Each row below holds a small network's activations on one input, seen along a few directions.
In each table, some parts of the input vary, and every possible input appears once, in random order.
A made-up example of a description, with smaller parts first: one of 3 separate values, together with either a single point or one of 11 places around a ring or (one of 6 places along a line, together with one of 8 places around a ring).
Shared parts are said once, and a part with two or three values counts as separate values.

Other details of the inputs shift rows strongly along two fixed directions, in all tables alike. That doesn't count.

Table:
x1: [ -8   6  -2  11  -4   5  10  -8   3  26 -13  16   6]
x2: [-11  19   5   4   1  -3   0  12  -7  29  -6  10   6]
x3: [ 41  10   1  17 -36  35  14 -16  -8  35 -12 -18  12]
x4: [-12   0  -3   2   3 -11 -11   8   5  -2  -2  14  -2]
x5: [ -4  -3 -13   1   9  -1  -4 -10 -11  -4   4  -7   8]
x6: [ -1  17  11  17 -13   7  -1  -6   5  32  -3   4  10]
x7: [ 24  -4   7   6  -5   8   0  -6  -3 -11  -4  -5   3]
x8: [ 28   1  13   8 -24  35   3 -19 -14  14  -1  -9   6]
x9: [-13   5  -6   6 -12   7  13  -5  -5  30 -14  11   9]
x10: [ -8  -3   3   0   5 -19  -1   3  -1 -12   1  12   2]
x11: [ 29 -12   1   3  -3   2   2  -1   5 -21   4 -11  -5]
x12: [  8  -6  -4  -4  13  -8  -6  -7   3 -43  17 -12 -21]
x13: [-17   3  -5  -2   9  -3   2  14   2   3   1   9  -9]
x14: [-18  -1   8  -7   8 -22  -4  11   9   3   2   3  -5]
x15: [ -7  -7   4   0   1  -3   4   3  12   2   6  -4 -13]
x16: [  0 -17   4 -20   5  -4 -12   7  12 -41  10  -9 -22]
x17: [ -3  13   2  -2  12   1  -1  14  -2  23 -12   4  12]
x18: [-19  -2   0   3   7 -10  -1   6  15   0   6   8   1]
x19: [  0  29  -8  11   3   5   9 -21  -3  43 -16   9  16]
x20: [  4  -2   3 -11  -2  12  -5  10   4 -23   9  -9 -11]
x21: [ -7   2   4  -9  16 -12  -9   9   5  13 -12   4   6]
x22: [ 1 -1  0 -6  7 -1 -3 -4 -7 17 -6 10 19]
x23: [-7  0  0 -8  1  0 -3 -1  9 -5 -7  9  8]
x24: [-7  8  8  2  0 -2  5 15  2  4  8 -2 -2]
x25: [-14   9  -7 -11  22 -16  -4  -2   5   0  -1  -1  -7]
x26: [  0 -12  -9   1  16 -10 -12  -1   0 -51  17 -17 -13]
x27: [-17  -8   0  -9   8 -21   1   5   1  -3  10  12   8]
x28: [ 35   3  12  12 -31  40  -7 -16   2  -9   5 -16 -12]
x29: [ 15 -10   2 -10 -22  17   3  -6  -2 -26   5 -12  -6]
x30: [-14  -4  -1   3   6 -11  10   2  11   0   2  10   4]
x31: [ 35  -7  -1   2 -12  19   6 -23 -15 -30  22 -20 -19]
x32: [ -6  -4   6   0   2 -15   6   3   6 -14   6   6   0]
x33: [-13   9   1   1 -13  -6  12   1   0  25  -8   6  16]
x34: [-15  -1  -3  -5  -3 -18   3   5  -6   5  -6  11  11]
x35: [ -4 -23  -5  -9  -5 -10  13   8   5 -42  16  -7 -13]
x36: [ 35 -15   5   6  -5   8  -8  -2   7 -31  13 -19 -14]
x37: [-16  -8  -8  -4  12 -22  -3   7   6 -13  -3  18   0]
x38: [ -4  13   9   6   0  10  -7  -4   3  28 -14   5  17]
x39: [ 25   8  -7   3 -19  16  16 -20 -12  -5   4 -20  -8]
x40: [ 17  19   3  12 -22  25  11 -13 -12  51 -24  -1  27]
x41: [-7 27 -9  1 12  3  4  1 -5 26 -6  0  4]
x42: [-19   8 -13  -2  25 -11  -6  11  -5  -6   0  -6   3]
x43: [-23  -7  -2  -8  14 -13  -3   8   8   1  -2  10 -14]
x44: [-6 -9 -5  0 -3  4  4 -6 -5  3  3 11 -4]
x45: [ 25   0  10   6 -30  30  11 -12 -11   0  -6 -18   1]
x46: [  4   7   0   0   6  -1  -6   4   9  35 -12   0   9]
x47: [-17  -6  -3   2   9  -8  -5   4   8  -7   2  13  -7]
x48: [  5 -12  12 -10   5   0  -7   4   4 -25   4 -12 -16]
x49: [16  3 -3  5 -4 10  2 -6 -3 34 -6  1 20]
x50: [  2   0   4   0  10  -4 -11   2   4  -2  -3   3   7]
x51: [ 18   0   8  12 -18  25  11   2   0  -8  14 -17 -20]
x52: [-15 -13 -10  -9  10 -18  -5   6  -3  -8   5  18   3]
x53: [ 23  -6   1  -2   2   6  -1  12   1 -14   8 -16 -10]
x54: [ 15  -9   3  -9 -13  18  -3 -11  -4 -14   9  -2  -2]
x55: [ -7  10 -11  11  12  -4   1  -8  -5   9  -9  -2  15]
x56: [-19   1  -7  -6  13 -14  -7  20   1  -2   1  13  -5]
x57: [ -7  -6 -10  -3 -10  -6   5   4  -4  -3  -6   7   1]
x58: [ 21   1  -8  12 -19  21   9 -16 -15 -10   2 -27  -2]
x59: [-16  -7  -2  -9   9 -21  -4   4  -7  -5   5  18   7]
x60: [ 23  -2   1  11  -9  18  -5 -13  -9 -17   7 -30 -21]
x61: [-16  -8  -4  -2   4  -6   8  -2   2   6   7  11   6]
x62: [-12   0   3   1   7 -17 -11   6   2  -6   4  10   0]
x63: [-15  -8   2 -11  19 -17  -2   6   8 -13  -7   9  10]
x64: [-10  13   8   5  -2  -7  -5   2  -3  34 -11   9   3]
x65: [ -4  -3   7 -10  11   1  -4  14  -1 -14   2  -5  -3]
x66: [-13   1  -1  -3   5 -11  -9   9   4   7  -6  10  -9]
Each input here is: one of 6 places along a line, together with either one of 2 separate values or one of 4 places along a line or one of 5 places around a ring.
The inputs of x32 and x27 match in every part but the place on the line of 6. If x55 is changed in the same way as x32 into x27, which row does it become?
> x5
The inputs of x13 and x9 match in every part but the place on the line of 6. If x51 is changed in the same way as x13 into x9, which row does it become?
> x35
Which other rows does x19 become when the choice among 2 separate values takes its other values? List them by row number.
> x55
Which other rows does x3 become when the place on the line of 4 takes its other values? List them by row number.
> x29, x40, x45
Which other rows does x31 become when the place on the line of 6 takes its other values? List them by row number.
> x12, x19, x25, x39, x41

Table:
x67: [-20  19   1  16 -19   2  16  -6   8  50 -11  21  21]
x68: [ -9   3  -2  -8  22 -23  -6  12  -3   7  -5  14  24]
x69: [ 44 -20   7  -3 -16  27  -2 -12  -9 -49  15 -29 -11]
x70: [  6  17  -5  -4  -5  18  12 -12 -10  36 -17  -5  23]
x71: [-10  -9  -1 -18  17 -25   4  20  15 -22   7  -5  -2]
x72: [  9   6   5   7  -3  17  -7   2   0  -9  12  -6 -27]
x73: [-32  -3  -9  -6   1 -11  11  -9  -5   6  -2  19  20]
x74: [ 19   6  -9   8  -5  25   3 -25 -10   5   4 -15  -1]
x75: [ -9  -2  12   5 -21  12   5   1  -1  -5   9   9 -14]
x76: [  8  21 -10  12 -13  28  11 -16 -15  30 -12 -14  11]
x77: [-27 -28  -4 -20  21 -39  -3  19  22 -22   3  18  -3]
x78: [ -1 -10  -9 -11  -9   6   2  -9   1  12 -13  10  16]
x79: [  1  21   5  17   1   4  -4 -11  11  36 -14   6  11]
x80: [-15   2 -15   0  26 -23  -3   1  -6   5   1  13   4]
x81: [ 30  -5   5   8  -5   2  -9 -12  -8 -36   9 -11 -14]
x82: [ 38   2   8  13 -26  21   9  -7 -17   4   4 -25  -4]
x83: [-23  -9  -1 -11  32 -32  -7  22  17  -4  -2   9  16]
x84: [ 13 -18  -3 -12  10  -4 -12 -15  -1 -56  15 -16 -15]
x85: [-17  10 -11   5  20 -13  -2   3  15  23  -2   8   4]
x86: [-24 -21  -5  -9   7 -35   5   8  -3 -38  15  18   1]
x87: [-10  -5  -9  -5  15 -20   2  15  10 -28   8 -10 -15]
x88: [ 16  23  -4  22 -20  20  10  -9 -18  38 -14 -10   8]
x89: [-14  31   1  10  -4  15   1   7  -1  50 -20   5   3]
x90: [ 19 -18  17  -1 -24  21  -4   0   2 -15   5  -1 -26]
x91: [ 15  11  20   8 -11  27  -8   4  -1  20  -5  -3   0]
x92: [ 34  -9  19   7 -18  23 -18  -8   0 -44  17 -26 -40]
x93: [-22   0   6 -18  15 -17  -8  25   7   0   2   0  -2]
x94: [-17 -15  -9 -14  10 -29   0  10   3   4  -9  27  12]
What is each input in this table made of?
> one of 4 places along a line, together with either one of 2 separate values or one of 5 places around a ring
The inputs of x92 and x79 match in every part but the place on the line of 4. If x72 is changed in the same way as x92 into x79, which row does it become?
> x85
Which other rows does x84 become when the place on the ring of 5 takes its other values? List them by row number.
> x69, x70, x74, x76
Which other rows does x86 become when the choice among 2 separate values takes its other values? List them by row number.
> x94
Which other rows does x73 become when the choice among 2 separate values takes its other values? List them by row number.
> x78
